These are the activations of a small neural network, seen along a few directions. Each row is one input.
Each table varies a few parts of the input and shows all the possible inputs, shuffled.
A made-up example of a description, with smaller parts first: one of 3 separate values, together with either a single point or one of 11 places along a line or (one of 5 places around a ring, together with one of 6 places along a line).
Shared parts are said once, and a part with two or three values counts as separate values.

A family of inputs:
R1: [ 1.69 -2.27  1.34 -0.98 -0.68 -2.62  0.78  1.31  3.22  0.71 -0.11  0.26]
R2: [ 1.64 -2.99  1.28  0.33 -1.77  0.87  0.87  3.64  0.20 -3.21  1.38  1.46]
R3: [-1.12  2.69  0.67  1.65  2.85  1.55 -1.26 -4.03 -7.50  0.53 -0.93 -1.51]
R4: [-3.14  2.87 -2.49 -1.42  3.38 -1.05 -1.65 -4.00 -4.28  4.99 -0.30 -1.26]
R5: [ 0.33 -2.77 -2.17 -0.92 -2.00 -0.76  0.13  2.97  6.74 -1.80  0.35  3.57]
R6: [ 2.09 -0.31  2.62 -0.12 -3.64  2.51  0.99  4.42  5.64 -2.42  0.68  0.52]
R7: [ 0.08 -0.72  1.18 -2.02 -3.22 -1.32  0.75  3.25  7.60  0.26  0.16  0.89]
R8: [ 2.33 -1.97  1.05  0.39 -2.98  2.77  0.58  3.90  4.12 -3.20  1.51  2.03]
R9: [-1.99  4.28  0.80 -0.32  2.16  1.68 -1.69 -3.66 -7.66  3.07  0.55 -2.76]
R10: [ 3.27 -1.19  4.27  0.00 -1.25  0.38  1.24  2.44  0.63 -0.98  0.82 -1.47]
R11: [ 1.85 -0.77 -1.62  3.89  0.32  2.73  0.06 -1.65  1.12 -6.09 -1.62  1.05]
R12: [ 0.01 -3.79 -1.73 -0.73 -1.13 -2.32  0.48  2.62  2.81 -1.46  0.46  3.16]
R13: [ 0.29 -3.64 -0.13 -0.21 -1.09 -3.38  1.14  2.16  2.23 -0.86  0.59  1.65]
R14: [-3.31  0.99 -3.68  1.28  3.50 -1.75 -0.56 -4.95 -5.38  1.74 -1.46 -0.19]
R15: [ 1.92  0.53  4.28 -1.15 -3.93  1.91  1.46  4.36  5.04 -1.20  1.18 -0.86]
R16: [-3.56  3.10 -2.38 -1.81  3.37 -0.27 -2.11 -3.58 -3.49  5.11 -0.48 -1.81]
R17: [ 0.17 -1.34 -0.78 -1.08 -2.75 -1.07  0.61  3.61  7.86 -0.91 -0.16  2.13]
R18: [-4.32  1.48 -4.75  1.43  2.84 -2.07  0.32 -5.01 -5.56  1.68 -1.35 -0.16]
R19: [-2.04  4.61  0.47 -0.72  2.20  2.46 -1.94 -3.08 -6.70  3.47  0.64 -3.33]
R20: [ 0.04 -1.94 -4.35  2.76  1.37 -0.38 -0.11 -2.20  3.85 -4.07 -2.66  2.32]
R21: [ 3.65  0.71  4.61 -0.98 -1.41  1.39  0.29  2.22  2.52  0.40  0.22 -2.66]
R22: [ 0.83 -0.28  1.76 -2.17 -2.25 -1.86  0.68  2.46  6.06  1.68 -0.08 -0.24]
R23: [ 2.55 -2.71  0.03  0.54 -1.87  1.89  0.64  3.95  1.77 -2.99  1.57  1.82]
R24: [ 2.60  1.01  4.92 -1.33 -2.97  1.32  1.41  3.52  3.48  0.24  0.88 -1.96]
R25: [-1.99  2.17 -0.34  2.35  2.33  1.31 -0.23 -4.41 -7.98 -0.14 -0.66 -1.43]
R26: [-2.81  2.51 -1.56  2.33  1.66  1.08  0.51 -4.92 -8.86 -0.46 -0.42 -1.30]
R27: [-0.82  3.21  0.25  0.61  2.92  1.42 -1.71 -3.56 -7.32  1.71  0.06 -1.96]
R28: [ 2.14 -0.17  1.27 -1.56 -0.93 -1.93  0.26  1.42  4.55  2.24 -0.18 -0.96]
R29: [-2.41  1.69 -2.96  0.59  3.88 -2.03 -1.38 -4.40 -4.79  2.69 -1.41 -0.28]
R30: [ 2.02 -2.83  3.13  0.46 -1.78  0.14  1.40  2.65 -0.18 -2.69  1.35  0.21]
R31: [ 0.59 -3.74 -2.72 -0.65 -1.34 -1.10 -0.07  2.63  4.61 -1.59  0.38  3.63]
R32: [-2.57  1.58 -2.28 -0.44  4.18 -1.50 -1.87 -4.10 -4.36  3.53 -1.00 -0.54]
The inputs of R27 and R32 match in every part but one. If R10 is changed in the same way as R27 into R32, which row does it become?
Answer: R1
Describe the family of inputs behind these rows.
Answer: one of 2 separate values, together with either a single point or one of 6 places along a line or one of 9 places around a ring
Which other rows does R8 become when the choice among 2 separate values takes its other values? List them by row number.
Answer: R5
Which other rows does R9 become when the place on the line of 6 takes its other values? List them by row number.
Answer: R3, R19, R25, R26, R27

A family of inputs:
R33: [ 0.16 -1.48 -1.34  2.16 -1.03 -0.36  0.98  0.44  2.18 -3.45 -0.74  1.62]
R34: [ 0.73 -2.57 -1.25 -2.96 -1.52 -2.32  0.05  2.80  7.01  2.07  0.51  1.32]
R35: [-0.80  2.06  0.88  0.15  2.12 -0.24 -0.23 -3.94 -5.45  1.81 -0.57 -2.84]
R36: [-3.53  3.70 -2.02 -0.30  2.58  0.59 -1.48 -4.85 -4.52  2.96 -1.18 -1.78]
R37: [ 1.99 -2.83  0.63 -0.34 -1.62  1.07  0.27  2.76  1.54 -2.63  1.22  1.98]
R38: [ 2.52 -1.37  0.60  1.95 -1.14  3.38  0.30  0.71  0.29 -4.75  0.25  0.59]
R39: [ 0.67 -0.85 -1.17  0.81 -0.77 -0.53  0.70  0.45  4.50 -1.20 -1.19  0.91]
R40: [ 1.51 -0.62 -1.33 -0.27 -1.01  0.17  0.09  0.70  5.48 -0.68 -0.94  0.51]
R41: [ 1.09 -1.54 -0.46  1.94 -0.97  1.37  0.58  0.54  1.59 -4.08 -0.69  1.20]
R42: [-2.06  0.69 -3.09  1.25  2.74 -0.22 -1.14 -2.72 -4.18  0.67 -0.46  1.23]
R43: [-2.42  3.32 -0.42 -0.22  1.88  0.36 -0.74 -4.83 -5.13  2.50 -0.90 -2.77]
R44: [-3.75  2.89 -2.90 -0.26  3.30 -0.05 -2.05 -4.18 -3.86  3.12 -0.99 -0.48]
R45: [ 4.17  2.18  7.32 -0.79 -1.05  0.69 -0.09  2.53  1.00  2.43  0.85 -3.77]
R46: [ 3.21  4.10  7.83 -2.36 -3.27  4.86  0.19  4.45  1.41  0.92  2.38 -3.72]
R47: [-0.49  0.22  0.74  0.58  2.25 -1.22  0.20 -2.38 -5.76  1.33 -0.01 -2.00]
R48: [ 0.52 -2.86 -0.32 -0.05 -1.45 -1.08  0.78  2.53  2.87 -1.97  0.72  2.60]
R49: [-0.98  0.00 -1.54  1.36  1.91  0.42 -0.67 -1.47 -5.47 -0.51 -0.04  0.81]
R50: [-0.69 -2.92 -1.47 -0.29 -1.16 -2.54  1.03  2.50  3.54 -1.24  0.49  2.86]
R51: [ 1.51  2.08  7.72 -2.19 -3.33  3.32  1.50  4.19 -1.94  0.91  2.79 -3.59]
R52: [-0.22 -2.62 -1.36 -0.85 -1.70 -2.88  0.90  2.28  4.82  0.08  0.14  2.25]
R53: [-3.06  1.96 -3.64  0.20  3.25 -0.76 -1.86 -3.87 -3.31  2.29 -0.66  0.70]
R54: [ 0.42 -0.46 -1.74  1.31 -1.03 -0.30  0.68  0.25  3.27 -2.38 -1.30  1.27]
R55: [-0.02 -2.25 -1.18 -1.85 -1.21 -3.00  0.37  2.71  5.84  1.10  0.14  1.69]
R56: [-0.47 -0.83 -0.47  1.01  2.23 -0.71 -0.38 -1.60 -5.74  0.71  0.18 -0.55]
Describe the family of inputs behind these rows.
Answer: either one of 3 separate values or one of 9 places around a ring or (one of 2 separate values, together with one of 6 places along a line)
Which other rows does R37 become when the place on the line of 6 takes its other values? List them by row number.
Answer: R34, R48, R50, R52, R55
Which other rows does R50 become when the choice among 2 separate values takes its other values? List them by row number.
Answer: R33
